Each row below holds a small network's activations on one input, seen along a few directions.
Each table varies a few parts of the input and shows all the possible inputs, shuffled.
A made-up example of a description, with smaller parts first: one of 4 places along a line, together with either a single point or one of 9 places along a line or (one of 2 separate values, together with one of 5 places around a ring).
Shared parts are said once, and a part with two or three values counts as separate values.
In the rows, 128 means zero.

Table:
x1: [111 128 197 117 178  92 163  94 119 151 111 180  67  94 123 133 149  90]
x2: [142 143 112 130 116 114 138  87 189 183 164 152 113  68 125 169 142 123]
x3: [123 108  73 164 125 124 115 164 125 116 129 102 189 194 133  62 104 162]
x4: [ 93 120  66  88 133 133 117 162 144 148 124 129 195 187 140  62 139 173]
x5: [165 165 144  90 102 158 125  84 152 144 154 117 156  71 117 188 132 147]
x6: [116 126 159 188 169  65 136 119 128 133 145 156  63  79 127 150 143  89]
x7: [154 120 111 173 121  95 128  92 165 155 174 121 103  69 132 177 118 118]
x8: [104 129  92  84 141  83 112 163 190 115 112 128 208 198 142  76 143 179]
x9: [ 92 124  76  86 127 107 121 171 167 124 116 136 202 185 143  69 138 178]
x10: [126 135 223 101 168 129 159 112  99 124  99 181  89 105 140 137 161  86]
x11: [114 117  66 170 115 149 111 157 108 124 129  97 157 192 135  58  97 166]
x12: [ 68 131  56 103 118 170 100 144 104 169 113 121 157 183 136  64 124 176]
x13: [ 83 126  56  92 126 160 112 155 126 155 124 126 174 181 136  57 132 174]
x14: [201 126 176 115 113 149 119 110  63  72 108 126 121 113 129 175 116 120]
x15: [147 154 155  98 103 132 111  99 186 173 162 116 133  42 124 167 121 126]
x16: [ 57  78  97  75  99 159 200 184 170 107 102  73  74 155  62 138 178  55]
x17: [110 135 160 147 166  87 147 103 153 157 129 189  71  79 118 139 168  93]
x18: [ 84 128  68 183 128 198  75 152  90 140 121 100 130 186 139  72  77 161]
x19: [163 120 196 131 123 131 139 108  51  75 104 153 108 133 142 158 121  78]
x20: [121 122 197 157 179  70 150 114  95 129 132 152  66  96 126 143 123  75]
x21: [124 113  82 161 119  96 121 175 148  95 121 109 195 193 136  70 102 164]
x22: [134 118  97 155 131  71 116 174 171  92 114 101 200 204 141  76 109 165]
x23: [162 130 156 139 110 113  98 102 160 144 172  85 132  43 122 172 101 114]
x24: [193 133 171 123  93 153 115 108  92  89 143 106 133  96 110 188 109 139]
x25: [185 147 174  70 123 170 143 100  89  96  86 156 129 103 140 173 138 133]
x26: [ 91  65 114 147  98 139 175 205 147  94 113  44  76 169  67 150 143  37]
x27: [ 96 122  69 176 107 161  98 151  89 143 118  94 140 193 143  66  92 168]
x28: [177 142 146 133 103 136 107  83 124 114 168  84 152  76 110 193 110 137]
x29: [155 138 108 187 151  74 134 109 151 142 165 140  64  84 137 163 139 115]
x30: [ 54 137  59 112 133 206  80 146 105 175 115 125 139 179 141  70 107 170]
x31: [177 159 168  80  99 176 138 105 120 115 121 140 147  83 121 185 132 147]
x32: [145 152 109 147 145  96 145  97 177 169 151 174  77  84 129 155 167 118]
x33: [138 123 225 144 156 106 144 127  76  98 128 152  76 112 141 140 139  82]
x34: [148 140 194  84 133 151 159  97  77  93  86 184 115 121 145 155 141  91]
Changing only one part turns x12 into x27. The same change can be made to x17. Which row results?
Answer: x6
What do these inputs look like to the network?
Answer: one of 2 separate values, together with either a single point or one of 6 places along a line or one of 10 places around a ring
Change only the place on the ring of 10 in x2. List by row number the other rows that result.
Answer: x1, x5, x10, x15, x17, x25, x31, x32, x34
Change only the choice among 2 separate values in x4. List by row number the other rows that result.
Answer: x3
Change only the choice among 2 separate values in x34. List by row number the other rows that result.
Answer: x19

Table:
x35: [ 89 143  40  98 122 151 115 148 146 153 108 145 197 191 151  54 133 202]
x36: [164 145 133 142 127  85 120  99 162 146 166 130 139  82 137 157 115 149]
x37: [154 127 147 120 112 165 134 108 103 117 125 118 105 100 121 169 119 105]
x38: [136 125 137 130 116 132 143 127 141 139 144 104  98  95 103 161 142 104]
x39: [107 126 161 122 164  93 154 117 133 129 112 167  94 136 129 120 157  97]
x40: [116 142 167 127 160 108 134 107 116 152 125 164 101 107 139 120 144 120]
x41: [122 128 139 135 145 111 140 118 148 159 146 140  93  90 117 137 140 112]
x42: [129 136 124 135 134 109 127 100 142 164 152 139  94  87 133 152 129 114]
x43: [ 87 123  61  78 104 176 105 163 138 134 120  84 210 191 128  74 117 183]
x44: [121 105 129 126 123 111 155 144 153 112 123 113  90 117  93 164 159  88]
x45: [108 110 137 129 146  88 158 126 161 140 128 139  91 119 115 137 155  89]
x46: [108 136 163 127 164 102 144 122 131 134 119 172  99 116 144 116 150 100]
x47: [129 127 183 107 132 134 150 133  96 106 100 152 105 134 135 137 141  97]
x48: [167 132 157 130 104 152 124 102 114 113 137 117 138  91 122 167 113 118]
x49: [ 79 139  37 104 112 157 110 157 176 167 119 116 192 182 136  67 121 190]
x50: [102 109  79 164 136 130 115 176  80  99 117 106 162 221 142  56 104 152]
x51: [144 134 119 136 115 141 131 112 139 136 150 112  97  90 111 177 132 108]
x52: [ 89  99  76 166 122 136 108 182  99 103 121  72 164 204 125  67  92 139]
x53: [136 132 184 115 138 154 142 119  86 114 106 150 109 120 130 140 133 116]
x54: [140 152 157 140 153 102 110  91 120 145 140 169 132  88 147 134 126 140]
x55: [156 140 129 145 107 130 125 106 151 129 164 111 128  83 111 175 125 124]
x56: [191 147 170 118 128 134 105 104  99 101 121 146 148 107 146 157 113 147]
x57: [134 109 161 113 117 142 155 141 116 105 113 120 104 114 116 150 137  84]
x58: [ 77 135  49  95 100 169 102 163 177 147 126  79 192 184 123  80 119 187]
x59: [114 118 139 132 142  98 147 132 159 144 140 146  92 102 125 134 149  94]
x60: [126 112 136 127 115 116 148 142 149 126 136 110  95 106 112 158 152  88]
x61: [128 103 155 109 123 131 165 140 119  96 101 118 100 127 102 152 142  82]
x62: [179 148 128 141 108 117 122 109 162 120 165 103 141  88 118 178 118 137]
x63: [147 140 170 113 129 153 126 104  79 118 112 150 105 119 142 156 124 121]
x64: [162 143 177 126 127 146 114  99  89 112 120 153 140 105 142 154 118 131]
x65: [125 120 177 103 137 125 161 133  99  98  92 150 100 149 119 140 145  95]
x66: [191 139 154 125 105 139 119 104 125 105 138 107 152  94 131 171 107 131]
x67: [145 120 164 114 110 153 146 123 105 120 119 110 106 106 113 153 130 101]
x68: [103 124  60  74 115 166 107 155 119 124 110 126 209 202 139  62 127 198]
x69: [ 81 100  63 179 118 129 103 183 138 115 126  69 146 192 122  73  98 149]
x70: [103 111  68 181 141 115 111 166 115 129 116 130 147 214 148  41 115 158]
x71: [129 148 147 128 159 115 115  96 110 148 132 172  95 100 144 137 135 128]
x72: [168 154 151 134 154  90 102  95 128 133 142 164 141  89 149 139 121 159]
x73: [ 93 100  58 188 131 121 104 176 143 136 122 108 145 195 129  54 103 151]
x74: [140 139 135 145 125  96 123  95 153 154 167 139 125  80 131 151 121 133]
What do these inputs look like to the network?
Answer: one of 5 places around a ring, together with either one of 2 separate values or one of 6 places along a line
Changing only the place on the ring of 5 turns x56 into x72. The same change can be made to x64. Which row results?
Answer: x54
Changing only the place on the ring of 5 turns x62 into x36. The same change can be made to x51. Which row results?
Answer: x42
List by row number the other rows that have the place on the ring of 5 in common with x66.
Answer: x37, x43, x48, x52, x57, x61, x67
Change only the choice among 2 separate values in x58. List by row number the other rows that result.
Answer: x69
Change only the place on the ring of 5 in x65. List by row number the other rows that result.
Answer: x39, x44, x45, x61
